A small network was shown many inputs. Here are its activations along a few directions, one row for each input.
Each table varies a few parts of the input and shows all the possible inputs, shuffled.
A made-up example of a description, with smaller parts first: one of 4 places along a line, together with either a single point or one of 9 places along a line or (one of 2 separate values, together with one of 5 places around a ring).
Shared parts are said once, and a part with two or three values counts as separate values.
(in the rows, 128 means zero)

Other details of the inputs vary at random and push rows far along two fixed directions, the same in every table; ignore that.

Rows:
row 1: [177  95 213 176  70 151 112  64 132 148  87 161]
row 2: [156 106 215 149  60 155  99  46 160 140  86 159]
row 3: [113 134  49  93 187  93 155 188 158  67 165 165]
row 4: [ 78 116 117 131 166 170 139 181 102 107 114 116]
row 5: [141 141 112 123 143  56 115 137 117 130 196 137]
row 6: [146 114 102 157 148  76 113 141 132 114 141 117]
row 7: [124 125  80  75 147  89 120 158 134 114 164 104]
row 8: [163 114 172 167 121 126 118  92 143 132 102 136]
row 9: [153 125 110 108  77  57 103  92 144 145 193 141]
row 10: [178 112 134 107  79 100 102 110 137 145 170 136]
row 11: [ 58 132 129 140 151 219 158 154 110 103  47 106]
row 12: [124 141 131 150 140 134 120 107 138 122 119 124]
row 13: [134 127 177 153 104 171 147 112 105 149 110 146]
row 14: [ 84 123  55 110 161  65 111 169 124  93 182 108]
row 15: [ 81 148 105  99 163 161 155 162 117 123  95 107]
row 16: [124 127 116 120  92  86 120 107 139 127 182 130]
row 17: [162 129  87 118 135  94 126 145 124 138 157 113]
row 18: [ 77 116  75  83 173 172 160 206 106 105 101  84]
row 19: [170 134 196 175  64 158 140  59 133 168 117 156]
row 20: [113 126  70  96 158  77 121 185 110 126 187 117]
row 21: [105 144 133 133  99 144 142 115 130 127 116 124]
row 22: [101 124 208 132  95 231 164  87 126 139  72 135]
row 23: [ 86 119 166 134 156 210 144 151 107 116  84 127]
row 24: [131 120 179 139 117 202 158 121  93 162  77 144]
row 25: [139 145 162 134 114 178 143  94 133 161  91 137]
row 26: [ 80 130 118 147 207 184 165 178 100 108  83 102]
row 27: [135 110 116 121 145  58  87 149 143 112 167 132]
row 28: [171 125 153 154  48  70  73  54 170 130 133 152]
row 29: [198 141 163 143  80  78 110  56 142 174 169 162]
row 30: [132 120 187 141  79 152 113  60 146 132 119 149]
row 31: [111  96 155 142 133 168 122 151 123 121  87 130]
row 32: [114 131  78 131 184  78 107 165 146 100 132 102]
row 33: [129 137 113 111 132  72 112 141 129 122 203 131]
row 34: [124 145 115 129 114  76  96  96 149 111 157 131]
row 35: [171 118 167 143  63 177 155  74 174 116 106 210]
row 36: [126 130  97  94 153  81 117 160 120 131 185 126]
row 37: [167 113 173 108  90 155 119 102 134 148 129 137]
row 38: [133 133 113 127 121  62  84 112 160 106 137 127]
row 39: [136 139  75 123 157  72 133 158 113 142 171 119]
row 40: [110 118 137 103 181 205 165 182  91 129  73 108]
row 41: [130 101 198 157 138 187 137 118 117 129  57 138]
row 42: [109 128 167 171 119 224 150 104 123 132  53 123]
row 43: [152 147 128 143 129  79 126 112 132 141 174 136]
row 44: [169 157 134 141  89  64 102  73 158 147 186 145]
row 45: [152 148  89 124 114  72 114 117 137 149 169 130]
row 46: [154 145 111  95 101  90 110 108 148 129 144 121]
row 47: [141 111 157 123 124 199 151 142 101 146  81 125]
row 48: [136 141  82  96 109  90 119 137 135 121 141 109]
row 49: [118 155 102 112 120  70 117 119 143 118 173 123]
row 50: [ 92 127 116 120 148 150 144 175 106 120 144 118]
row 51: [126 146  60  94 177 103 128 173 130 120 143  96]
row 52: [175 128 126 168  96  59 100  80 140 137 180 143]
row 53: [ 91 128 109  92 157 143 146 155 118 125 129 113]
row 54: [182 127 179 135  96 171 137  82 134 162 100 137]
row 55: [ 98 128  85 125 202  85 124 183 102 101 160 115]
row 56: [ 78 141 114 112 142 191 165 159 109 128  70 110]
row 57: [103 130 128 111 183 161 158 175  88 137 105 123]
row 58: [123 147 130 148 114 145 141 118 131 140 123 125]
row 59: [155 114 184 169  88 145 119  78 117 143 118 156]
row 60: [ 87 122  81 141 189 143 135 187 125  97  85  91]
row 61: [ 47 102 116 123 184 209 155 198 108  93  43  98]
row 62: [165 141  88 115 109  92 114 122 141 140 151 117]
Each input here is: one of 2 separate values, together with either a single point or (one of 5 places along a line, together with one of 6 places around a ring).
- The inputs of row 55 and row 59 match in every part but the choice among 2 separate values. If row 2 is changed in the same way as row 55 into row 59, which row does it become? => row 61
- The inputs of row 5 and row 13 match in every part but the choice among 2 separate values. If row 40 is changed in the same way as row 5 into row 13, which row does it become? => row 47
- Change only the choice among 2 separate values in row 37. List by row number the other rows that result. => row 10
- Change only the place on the line of 5 in row 21. List by row number the other rows that result. => row 11, row 28, row 48, row 56
- Start at row 39 and move only the place on the ring of 6, one step at a time. The first step leads to row 24. Which rows follow, in order? => row 20, row 9, row 56, row 45

Rows:
row 63: [118 147  99 126 153  83 136 138 126 124 163 126]
row 64: [182 124 217 162  35 120  98  16 142 163 152 171]
row 65: [116 127 160 128 151 210 159 144 119 134  63 129]
row 66: [119 132 102 105 162 157 144 166 126 122 101 106]
row 67: [123 136 102 142 171  77 110 147 111 132 149 116]
row 68: [100 125 177 124 115 202 147 131 112 132  81 123]
row 69: [137 126  79  90 128  94 130 152 135 120 152 122]
row 70: [120 148  75 102 137  83 127 132 131 132 155 104]
row 71: [117 142  82 124 139 101 132 143 128 119 178 127]
row 72: [119 103 157 121 123 202 153 140 111 132  68 121]
row 73: [ 87 129 114 128 141 158 143 166 106 124 115 111]
row 74: [194 111 207 164  73 128  97  54 143 167 121 167]
row 75: [154 113 124 108  86  67  97 115 136 128 181 153]
row 76: [192 128 201 125   9 126 101  23 167 170 143 182]
row 77: [117 139  98 123 125 149 148 134 127 137 114 108]
row 78: [119 120 129 122 149 155 158 156 120 116 115 142]
row 79: [128 124 140 118 134 205 160 143 118 127  61 121]
row 80: [143 131 128 149 131  59 109 114 122 134 176 136]
row 81: [106 123 160 116 129 213 158 132 124 128  94 140]
row 82: [167 122 196 168  39 109  79  18 192 118 114 165]
row 83: [190 141 196 153  63 133 115  44 152 161 121 159]
row 84: [ 71 120 146 171 134 206 141 127 144  90  32 120]
row 85: [ 91 128 111 118 160 150 143 156 107 130 103  91]
row 86: [148 147 102 122  81  73 108  99 145 142 182 143]
row 87: [112 126  94 130 142 123 135 158 114 127 129  96]
row 88: [125 143  86 103 141  71 117 140 136 114 198 128]
row 89: [124 125 105 154 156  87 127 155 114 123 162 124]
row 90: [160 130 115 162 128  61 100 120 126 141 164 132]
row 91: [ 83 108 158 145 135 200 132 128 154  89  45 128]
row 92: [116 111  77 125 138  50  91 141 164  72 153 135]
row 93: [109 120 162 126 131 201 150 134 114 136  72 105]
row 94: [130 115 101 102 140  93 114 153 131 126 154 110]
row 95: [131 153  77 113 150  81 121 136 129 129 149 104]
row 96: [139 148  71 127 140  90 125 143 130 127 148 105]
row 97: [190 140 206 133   8 126 102  15 162 169 142 175]
row 98: [137 129 129 154 131 144 126 133 116 138 105 110]
row 99: [150 142 117 126 123  70 119 116 142 127 182 139]
row 100: [197 136 194 133  23 131 109  18 165 172 130 154]
row 101: [136 153  84 124 152  53 116 134 130 129 169 122]
row 102: [124 106 154 134 147 204 147 150 106 130  59 118]
row 103: [143 148  75 136 144  58 119 143 132 127 172 124]
row 104: [ 89 135  85 138 149  71 100 129 155  80 130 116]
row 105: [109 122 166 129 145 210 167 142 120 129  78 137]
row 106: [138 110 102 131 169  86 114 163 115 122 146 133]
row 107: [111 128 159 146 149 200 145 130 103 140  58 105]
row 108: [106 152  85  99 130  85 124 135 127 128 164 121]
row 109: [122 128 114  98 128 155 141 140 135 134 112 116]
row 110: [ 87 143 109 115 159 154 152 147 114 120 129 119]
row 111: [112 139  90 108 132  55 106 142 122 124 184 117]
row 112: [104 114 175 117 115 203 144 137 116 133  82 131]
row 113: [118 102 140 137 161 149 147 161 106 118 112 138]
row 114: [118 125 140 145 168 148 132 152 109 130 102 117]
row 115: [118 127  85 133 148  73 114 152 117 116 193 121]
row 116: [167 129 107 120 123  69 113 124 140 128 165 147]
row 117: [124 142  90 138 146  91 139 147 128 123 165 128]
row 118: [112 117 119 120 176 164 137 176 109 121  93  99]
row 119: [121 130  87  87 124  94 126 158 130 116 161 140]
row 120: [124 130 109 125 165 122 120 158 117 124 123  98]
row 121: [ 95 121 112 101 159 176 160 173 114 107 118 135]
row 122: [102 118 178 136 137 209 152 132 109 126  91 127]
row 123: [109 110 144 119 148 158 134 150 115 118 130 132]
row 124: [138 143 126 120 133 151 137 125 132 133 107 111]
row 125: [133 110  95 110 143  65 110 155 122 105 195 139]
row 126: [105 117 180 152 155 203 157 142 106 130  76 126]
row 127: [191 106 216 163  61 125 104  45 146 162 138 176]
- The inputs of row 87 and row 93 match in every part but one. If row 86 is changed in the same way as row 87 into row 93, which row does it become? => row 97
- The inputs of row 106 and row 74 match in every part but one. If row 119 is changed in the same way as row 106 into row 74, which row does it become? => row 76
- What do these inputs look like to the network? => one of 5 places along a line, together with either a single point or (one of 2 separate values, together with one of 6 places around a ring)
- Change only the choice among 2 separate values in row 77. List by row number the other rows that result. => row 87
- Start at row 113 and move only the place on the ring of 6, one step at a time. The first step leads to row 125. Which rows follow, in order? => row 75, row 72, row 102, row 106

Rows:
row 128: [158 128 165 161  90 117 110  79 136 147 130 142]
row 129: [119 128 107 104 146 131 139 160 123 120 136 125]
row 130: [134 131  91 135 161  68 112 152 127 119 157 120]
row 131: [116 143 102 120 143 140 144 146 118 131 123 111]
row 132: [ 84 126 122 132 147 170 134 141 142  95  69 114]
row 133: [153 138 158 127  75 125 123  76 138 151 140 142]
row 134: [119 132 101 116 148 132 135 155 118 130 126 109]
row 135: [163 122 158 121  76 124 117  91 140 145 144 150]
row 136: [114 125 119 104 141 144 138 157 120 124 127 121]
row 137: [105 120 139 146 160 173 144 154 108 126  80 114]
row 138: [ 86 124 118 134 143 168 136 143 143  94  72 116]
row 139: [115 145 106 117 147 140 141 145 118 133 122 109]
row 140: [112 118 128 125 152 138 130 155 117 115 124 123]
row 141: [ 93 126 136 141 156 177 154 150 114 117  95 120]
row 142: [119 133 111 116 148 140 136 151 118 133 119 108]
row 143: [181 147 127 131  76  70 103  72 148 153 177 142]
row 144: [122 133 118 110 125 126 136 135 128 129 142 136]
row 145: [ 99 130 137 150 164 180 153 152 112 124  80 114]
row 146: [121 117 115 130 159 128 132 157 117 117 119 121]
row 147: [170 131 154 137  82 128 119  80 140 155 130 141]
row 148: [155 131 178 139  90 178 135  83 132 157  91 138]
row 149: [142 126 154 148  78 127 105  70 170 116 104 146]
row 150: [ 89 121 146 132 158 191 153 153 111 117  88 127]
row 151: [164 130 137 118  71  79 105  84 145 145 180 154]
row 152: [110 115 139 136 164 180 150 157 111 120  80 121]
row 153: [105 124 118 128 155 134 137 153 121 114 131 131]
row 154: [114 130  96 130 150  80 118 147 126 114 168 120]
row 155: [143 128 188 165 101 172 131  83 129 148  86 140]
row 156: [149 129 168 152  94 124 118  78 140 139 135 147]
row 157: [101 122 127 126 150 141 134 150 117 117 126 126]
row 158: [142 111 196 150  92 187 131  92 128 140  90 150]
row 159: [146 126 176 152  89 133 118  77 137 142 129 145]
row 160: [108 130 112 108 138 142 145 152 120 123 130 129]
row 161: [115 124  94 121 148  79 114 153 126 112 175 129]
row 162: [139 126 189 160  95 173 137  80 134 141  98 148]
row 163: [140 123  75 116 156  30  95 155 129 113 193 118]
row 164: [107 139 104 112 141 136 148 149 119 125 131 118]
row 165: [146 131  64  93 143  32 102 154 134 122 202 115]
row 166: [ 94 127 103 126 141 122 116 140 148  93 106 113]
row 167: [119 127 120 140 162 125 128 150 117 123 114 117]
row 168: [137 130  86 100 147  80 119 152 129 125 166 117]
row 169: [179 130 132 113  79  62  96  88 151 142 189 152]
row 170: [173 145 127 127  78  71 101  78 144 153 177 134]
row 171: [105 137 111 112 137 144 147 147 117 128 127 116]
row 172: [125 124 109 109 145 141 142 155 121 127 122 118]
row 173: [105 122 122 129 150 139 137 151 119 115 128 131]
row 174: [116 120 119 127 157 132 133 159 121 112 128 128]
row 175: [157 130 165 158  93 114 109  80 136 147 131 139]
row 176: [114 120 126 126 155 137 131 155 119 114 124 127]
row 177: [117 131  58 117 136  30  86 140 161  88 176 117]
row 178: [ 99 138 126 124 145 193 160 150 107 135  84 105]
row 179: [104 130 118 105 139 144 142 151 118 125 128 124]
row 180: [168 123 164 159  93 113 110  82 137 146 125 147]
row 181: [154 117 183 131  84 187 138  89 129 154  89 140]
row 182: [116 118 122 128 151 137 133 156 119 113 125 128]
row 183: [111 123 131 114 153 190 160 158 114 129  83 116]
row 184: [123 146  75 104 142  73 127 148 129 122 178 120]
row 185: [133 124 124 111 122 132 134 138 128 128 136 133]
row 186: [145 129 174 125  80 160 132  84 135 149 118 154]
row 187: [155 114 189 151 100 166 126  87 130 144  91 146]
row 188: [123 136 107 119 151 140 141 151 122 131 119 114]
row 189: [134 115 129 134 137 119 121 135 122 125 128 127]
row 190: [117 125 122 139 158 126 127 151 115 124 114 114]
row 191: [171 133 137 155  92  64  96  81 145 142 168 144]
row 192: [128 148  67  99 141  47 115 145 132 121 198 118]
- What do these inputs look like to the network? => one of 5 places around a ring, together with either a single point or (one of 2 separate values, together with one of 6 places around a ring)
- The inputs of row 131 and row 170 match in every part but the place on the ring of 5. If row 191 is changed in the same way as row 131 into row 170, which row does it become? => row 175
- Change only the place on the ring of 6 in row 140. List by row number the other rows that result. => row 157, row 159, row 163, row 175, row 190
- List by row number the other rows that have the place on the ring of 5 in common with row 189. => row 128, row 134, row 135, row 137, row 151, row 154, row 158, row 161, row 171, row 177, row 178, row 181
- Change only the choice among 2 separate values in row 163. List by row number the other rows that result. => row 165
- Change only the place on the ring of 5 in row 164. List by row number the other rows that result. => row 133, row 171, row 184, row 192
